A small network was shown many inputs. Here are its activations along a few directions, one row for each input.
In each table, some parts of the input vary, and every possible input appears once, in random order.
Descriptions start from the smaller parts, as in this example, which fits no table here: one of 4 places along a line, together with either a single point or one of 11 places around a ring or (one of 3 separate values, together with one of 5 places around a ring).
Shared parts are said once, and a part with two or three values counts as separate values.
In the rows, zero is written as 128.

Rows:
row 1: [207 158 162 104 122 131 145 163 141 101 111 187]
row 2: [ 86 142 100 131 138 101 128 177 173 113 169  90]
row 3: [ 97  87 162 158  95 153 138  78  59 134 122 140]
row 4: [186 154  89 100 160 100 124 122 117 119  64 185]
row 5: [153 100 155  52  94 206 119  95 185 227 122  75]
row 6: [174 119 114  91 172  91 110 113  61 130 104 172]
row 7: [ 78 155 153 156 118 149 154 174 187 115 145 115]
row 8: [124 177 161 135 106 133 124 164 176 104 154 128]
row 9: [143 103  80  48 139 172 108  89 187 225 104  40]
row 10: [139  80 163 130 132 153 121 103  75 110 103 161]
row 11: [ 65 107 151 184  90 145 154 121 123 144 177 106]
row 12: [192 162  79  98 161 115 109 149 145  98 102 170]
row 13: [179 178 102 118 159  88 105 163 174 112 135 138]
row 14: [197 155 167 108 133 131 129 111 122 125  91 212]
row 15: [ 65  92  88 165 115 105 130 123 118 136 183  81]
row 16: [ 58 133 161 173  90 133 152 155 162 122 143  95]
row 17: [104  79 102 154 134 113 114  93  48 142 124 109]
row 18: [ 91  86 108 152 135 108 146  88  85 117 166  78]
row 19: [ 56 140  96 153 109  99 123 155 146 126 157  77]
row 20: [111 169  83 130 128 107 114 181 174  98 126 105]
row 21: [137 103 106 130 176 117 113  97  64 124  97 126]
row 22: [166 141 172 104 139 139 133 101  68 132  93 204]
row 23: [ 92  79 170 162  98 149 160  93  94 114 165 110]
row 24: [172 172 149 134 129 135 119 166 189 103 116 169]
The inputs of row 10 and row 21 match in every part but one. If row 5 is changed in the same way as row 10 into row 21, which row does it become?
Answer: row 9
Describe the family of inputs behind these rows.
Answer: one of 2 separate values, together with either a single point or one of 11 places around a ring
Change only the place on the ring of 11 in row 17. List by row number the other rows that result.
Answer: row 2, row 4, row 6, row 12, row 13, row 15, row 18, row 19, row 20, row 21

Rows:
row 25: [162 163 157 110 154 181 131  93 123 184  74 158]
row 26: [179 186  78 122 204 111 123 148 192 115  89 109]
row 27: [ 57 137 130 148  45 162 155 175 209 172 150  72]
row 28: [ 79  62 167 135  97 179 131  95 115 169 148  75]
row 29: [182 174 124  76 161  71 105 199 167 107 148 111]
row 30: [168 159 111 169 157 147 119 113 143  70  92 216]
row 31: [ 49 140  46 133  84 105 117 178 191 145 164  55]
row 32: [ 44 126 134 203 110 123 156 112 122  86 173 106]
row 33: [ 51 112  68 119 109  95 121 143 167 148 169  62]
row 34: [ 86  85 160 148 110 190 150  95 142 158 166  59]
row 35: [ 77 121 155 153  85 177 155  99 174 156 161  56]
row 36: [171 129 103 152 147 111 178  96  66 102  49 203]
row 37: [ 23 147 102 199  62 115 152 186 157 102 160 116]
row 38: [200 115 130 101 127 161 176  86 113 173  38 163]
row 39: [ 75  62  91 121 140 114  96  91 108 138 158  60]
row 40: [ 54 113 151 131  67 160 159 135 185 166 149  76]
row 41: [156 185 177 139 139  83 136 205 138  60 139 167]
row 42: [ 82  86  77 138 152 126 114 103 122 140 191  49]
row 43: [165 149 203  67 109 142 111 141 102 175 125 160]
row 44: [169 145 157 124 112 108  98 164 119  62 147 218]
row 45: [ 77  57 148 200 134 135 110  88  40 105 148 116]
row 46: [ 21 126 118 185  80 115 147 148 133  94 156 115]
row 47: [162 151 122  55 151  79  75 147  89 151 142 143]
row 48: [196 118  52  90 168  99 143  91  99 148  56 146]
row 49: [ 53  96 136 199 135 137 157 102  96  87 181 109]
row 50: [ 98  50  99 133 160 124  83  77  73 149 152  63]
row 51: [ 75 123  71 139 126 114 120 105 158 131 180  40]
row 52: [104  47 175 149 115 186 109  78  82 177 136  76]
row 53: [155 199 130 183 184 124 161 152 160  68  85 166]
row 54: [198 132 185  74  92 158  99 153 165 134 138 179]
row 55: [195 134 105  62 134  95  67 158 149 109 156 161]
row 56: [193 147  60 107 178 135  88 107 172 116 101 160]
row 57: [184 172 205  87 120 134 140 194 183 132 131 127]
row 58: [198 104  96  45 124  59 119 141  78 142 107 149]
row 59: [ 55  72 149 187 120 122 138  99  77  91 155 117]
row 60: [202 101 176  57  81 121 156 135  90 167  90 166]
row 61: [137 162 176 118 129  90 110 153  56 103 134 201]
row 62: [159 165  77 100 194 118  95  99 109 159  90 142]
row 63: [183 186 158 133 165 173 161 142 206 139  76 125]
row 64: [134 177 131 161 174 131 134 103  76 112  85 199]
row 65: [173 115 149 108 102  71 157 146  43  94 102 207]
row 66: [196 145 139 118 138 197 123 102 187 140  86 177]
The inputs of row 58 and row 65 match in every part but one. If row 48 is changed in the same way as row 58 into row 65, which row does it become?
Answer: row 36
The inputs of row 56 and row 30 match in every part but one. If row 31 is changed in the same way as row 56 into row 30, which row does it become?
Answer: row 37
Describe the family of inputs behind these rows.
Answer: one of 3 separate values, together with either one of 6 places along a line or (one of 2 separate values, together with one of 4 places along a line)
A walk changes only the place on the line of 6. It starts at row 37 and steps to row 46. List the rest of the walk in order.
Answer: row 32, row 49, row 59, row 45

Rows:
row 67: [ 60  52 152 157  87 157 139  72  56 150 157  91]
row 68: [182 202 112 129 159  82 123 179 135  56 100 204]
row 69: [ 66 123  76 129 131 100 117 147 161 148 164  46]
row 70: [174 175 160 110 116 119 134 161 162 116  96 188]
row 71: [ 86 101  62 123 125 124  97 123 165 161 181  42]
row 72: [ 58  64 140 173 107 161 159  77 100 142 134  89]
row 73: [128  91 165 159 142 170 143  77  90 136 120 136]
row 74: [112 173 166 167 120 145 145 172 159  89 141 154]
row 75: [149 148 160 112 128 152 135 138 174 156 142 100]
row 76: [178 113 155 128 141 151 148  92  79 142  70 188]
row 77: [ 53 137 148 184  88 128 169 171 171  90 162 109]
row 78: [194 123 103 114 188 106 121  91  62 105  70 193]
row 79: [ 85 121 135 129  91 149 154 138 180 162 167  54]
row 80: [218 185  97  70 169  92 111 147 146 124  97 155]
row 81: [120 164 160 137 118 151 127 151 167 118 146 145]
row 82: [171 191 162 143 116 115 150 175 155  86  96 198]
row 83: [198 168 151  78 125 127 134 151 163 158  85 144]
row 84: [124  71 182 137 129 149 121  74  53 139 122 136]
row 85: [189 186 109  97 158  83 109 163 142  83 105 192]
row 86: [154 125 136  90 127 174 107 126 170 174 137  95]
row 87: [222 148  80  48 172 113  94 143 141 144 100 151]
row 88: [ 91  90 121 110  90 158 127 124 183 174 157  44]
row 89: [180  98 164 107 130 130 129  84  41 144  78 194]
row 90: [210 138 137  65 123 149 117 138 163 174  94 140]
row 91: [ 60 138 140 158  76 147 143 149 175 120 174  92]
row 92: [ 44  66  79 177 144 125 130  88  75 131 152  85]
row 93: [ 50  53  95 160 130 104 110  76  40 131 162  90]
row 94: [196 109 111  94 176  93 104  86  21 110  86 200]
row 95: [ 46 139  83 160 119  97 113 154 159 105 174  91]
row 96: [ 44 149  96 193 117  92 129 172 154  74 171  97]
The inputs of row 86 and row 88 match in every part but one. If row 73 is changed in the same way as row 86 into row 88, which row does it become?
Answer: row 72
Describe the family of inputs behind these rows.
Answer: one of 5 places along a line, together with either one of 2 separate values or one of 4 places along a line
Change only the place on the line of 5 in row 75. List by row number the other rows that result.
Answer: row 69, row 79, row 80, row 83
List by row number the other rows that have the place on the line of 5 in common with row 85.
Answer: row 68, row 78, row 80, row 87, row 94

Rows:
row 97: [173 104 107 115 157 120  88 130 120 101  71 194]
row 98: [ 64 170 127 178  75 154 126 154 242 113 180  96]
row 99: [181 127 162 117 138 162 157 102  85 134  63 194]
row 100: [ 65 111  89 152 145 106 126 159 188  97 172  73]
row 101: [ 66  88  85 155 134 118 142 107 100 114 141  60]
row 102: [203 237 147 133 131 127 113 164 215  89 125 165]
row 103: [190 185 171 117 156 115 152 146 137 114  83 158]
row 104: [196 202 138 116 129  93  80 192 160  86 141 171]
row 105: [ 73 150 125 167  88 107  95 173 173  98 203  73]
row 106: [ 63 100 146 154 108  95 132 155  99 124 164  66]
row 107: [182 187 104 106 185  99 102 159 171  89 119 180]
row 108: [ 63  39  82 168 122 143 151  64  60 168 125 103]
row 109: [ 58  53 130 141  94 140 161 104  53 143 151 105]
row 110: [108  76 116  72 113 159 122  99 181 198 171  23]
row 111: [187  85  93 119 162 132 138  74  39 158  57 199]
row 112: [169 173 152  90 120  88 127 143  93 126 100 199]
row 113: [185  89 153  93 132 130 133 110  55 119  97 215]
row 114: [ 53 143 164 182 120 148 135 136 147 133 161  76]
row 115: [ 57  80 149 166  97 172 170  90 103 144 131  96]
row 116: [225 162 121  19 153 152 111 101 141 211 105 116]
Describe the family of inputs behind these rows.
Answer: one of 2 separate values, together with either a single point or one of 9 places along a line
The inputs of row 107 and row 100 match in every part but the choice among 2 separate values. If row 103 is changed in the same way as row 107 into row 100, which row does it become?
Answer: row 114

Rows:
row 117: [229 164 160  68 124 133 104 154 139 117  98 215]
row 118: [241 135 141 104 171 116 137 100  70 124  54 205]
row 119: [ 32 144 120 238 119 113 151 136 137  53 164 123]
row 120: [224 124 135 106 169 115 131  81  34 138  30 221]
row 121: [ 12  86 166 192  69 120 155 134  88 105 189  94]
row 122: [219 197 139  81 155 107 116 187 170 101  98 185]
row 123: [ 64 170  98 180 106 138 148 159 237 118 155  65]
row 124: [211 178 119  78 148 116 126 132 116 117  81 217]
row 125: [116  76 136 104 126 186 120  66 147 211 132  50]
row 126: [ 44 112 143 135  57 145 153 157 189 171 180  38]
row 127: [206 218 133  84 166 112 107 222 193 104 113 180]
row 128: [ 82  51 155 161 140 167 123  47  47 144 140 105]
row 129: [ 40  55  85 159 127 100 111  98  62 113 183  75]
row 130: [ 72  80  63 102 116 125 110 120 163 178 175  20]
Describe the family of inputs behind these rows.
Answer: either one of 6 places along a line or (one of 2 separate values, together with one of 4 places along a line)
Change only the place on the line of 4 in row 123. List by row number the other rows that result.
Answer: row 125, row 126, row 130
A walk changes only the place on the line of 6. It starts at row 120 and steps to row 118. List the rest of the walk in order.
Answer: row 124, row 117, row 122, row 127
Change only the choice among 2 separate values in row 123. List by row number the other rows that result.
Answer: row 119
